A small network was shown many inputs. Here are its activations along a few directions, one row for each input.
Each table varies a few parts of the input and shows all the possible inputs, shuffled.
A made-up example of a description, with smaller parts first: line(6) and (point or line(9) or (values(2) and ring(5))).
Shared parts are said once, and a part with two or three values counts as separate values.
In the rows, zero is written as 128.

Rows:
row 1: [ 75 166  86 148 180  98 161  94 175 144  87 149  65  85]
row 2: [102  87 105 203 126 172 122 163  86 119 103 133 154 116]
row 3: [147 179 145  80  74 144 154 155 126 113  88  94 120 193]
row 4: [ 77 177  72  94 117 163 141 178 147 142 121 129  83 163]
row 5: [131 146 100  71 140 102 128 128 135 160 187 159  78  85]
row 6: [116 179  71 112  96 188 107 152 150 148 109 133 125 170]
row 7: [119  89 165 165 105 118 173 159  58  81  86  93 163 138]
row 8: [ 62  90 116 184 142 143 152 198  92 102 113 134 119  99]
row 9: [ 92  77 126  91 125 122  92 193 122 134 179 142 110 121]
row 10: [208 153 133  97  99 112 115  96 143 164 172 125 150 107]
row 11: [116 170  87 163 172 131 124  72 175 148  71 148 110  87]
row 12: [ 94  97 198 187 223  62  93  98  93  51 179 151 116 137]
row 13: [127  74 119 113 106 150  67 159 115 155 172 145 140 140]
row 14: [140  86 125 204 111 147 149 149  93 122 100  94 196 140]
row 15: [155 180 112 119  70 176 131 142 160 147 108  91 158 184]
row 16: [163 152 107  90 122 134 103  97 134 180 178 168 118  91]
row 17: [192 154 174  52 117  88 151 105 112 145 159 125 121 117]
row 18: [160 169 120 171 147 125 145  58 176 141  74  98 138 104]
row 19: [136  82 193  76  91 104 115 160  91 123 155 102 152 153]
row 20: [158  77 150 119  80 129  91 147 123 157 170 107 178 156]
row 21: [152 164 150 128 154  93 179  66 145 111  60 100 101 118]
row 22: [ 95  67 165 149 218 114 125  46 165  29 142 197 122 112]
Question: Describe the family of inputs behind these rows.
Answer: values(2) or (line(4) and values(5))

Rows:
row 23: [ 95  66 156 117 174  82 106 117  96 116 198 194 116  86]
row 24: [ 52 126  99 202 167 139 153 115 113  81  48 151 103 113]
row 25: [153 114 160  71  80 134  98 178 124 150 176  93 148 177]
row 26: [101  76 188 136 191  89 118 114 120  84 166 142 128 129]
row 27: [186 234  82  57  92 126 136  82 211 201 124 121  89 116]
row 28: [157 104 127  73  81 140  80 197 131 173 232 110 126 134]
row 29: [101 170  74 126  68 179 152 181 102 153  53 119 137 162]
row 30: [ 94  85 132 194 182 148 147 103 119  89  76 140 140 113]
row 31: [140 125 101 128  71 171 132 170 123 163  86  98 176 157]
row 32: [144 205 102 122 194  97 147  14 199 108 122 167  58  77]
row 33: [184 140 138 125  57 137 130 165 106 125 142  80 167 161]
row 34: [128  91 177 185 178  95 136  99  92  94 114 121 149 110]
Question: Describe the family of inputs behind these rows.
Answer: values(2) and (point or line(5))
Question: Changing only the values(2) part turns row 29 into row 24. The same change can be made to row 25. Which row results?
Answer: row 26
Question: Which other rows does row 27 become when the values(2) part takes its other values? List them by row number.
Answer: row 32

Rows:
row 35: [118 136 120 157 173 120 140  81 143 118 106 150 114 100]
row 36: [110 131 117 168 161 123 145 103 140 101  99 134 118 110]
row 37: [143  94 159 108 127 113 115 138 104 125 182 140 140 127]
row 38: [140 179  69  66  58 173 111 178 149 195 145 123 109 146]
row 39: [210 188 117  59  34 146 132 142 139 184 115  77 152 163]
row 40: [119  86 145 128 115 131 121 158 101 122 139 126 145 135]
row 41: [125  82 156 125 117 129 100 150 108 119 165 129 152 148]
row 42: [127 148 137 110 173  97 125  73 150 121 141 155  89 102]
row 43: [112 135 127 169 153 134 141 123 125 108  96 117 126 130]
row 44: [115 139 127 143 180 100 137  80 162 123 119 145 103  95]
row 45: [105 113 129 151 130 139 145 149 117 106 102 121 138 141]
row 46: [112 105 133 153 114 129 123 161  98 115 127 120 149 140]
Question: Describe the family of inputs behind these rows.
Answer: values(2) or line(10)
Question: Which of the alternatives is row 41?
Answer: line(10)

Rows:
row 47: [198 150 148 149  87 141 127  93 126 136 103  99 158 125]
row 48: [155  59 188 147 134 101  96 138  90 121 179 123 169 120]
row 49: [111 176 115 158 132 138 166 143 132 107  56  98 126 146]
row 50: [125 146 147 101 181  75 136  63 168 113 139 160  86 109]
row 51: [165 174  78  22  25 184  80 197 141 216 200 118 140 192]
row 52: [ 79  55 115 186 145 156 108 164  91 106 138 152 151 124]
row 53: [180 167 112  25  10 167 137 207 104 190 138  95 128 142]
row 54: [161 136 138 122 158  87 108  50 149 135 163 158 110  72]
row 55: [ 63  83 155 154 160 111 134 170  79  83 128 133 123 143]
row 56: [114  71 187 126 143  97 128 146 109  72 162 129 145 145]
row 57: [111 134  71 188 115 162 145 129 145 154  63 106 161 143]
row 58: [161 158 144 122 112 125 153 105 147 102  78  94 141 156]
row 59: [ 83 162 118 134 206 102 154 101 150 117 120 160  64 101]
row 60: [ 87 123  77 159 185 145 120  86 161 140 125 165  93  74]
Question: Describe the family of inputs behind these rows.
Answer: values(2) or (values(3) and line(4))
Question: Which other rows does row 47 become when the line(4) part takes its other values? List them by row number.
Answer: row 49, row 57, row 58
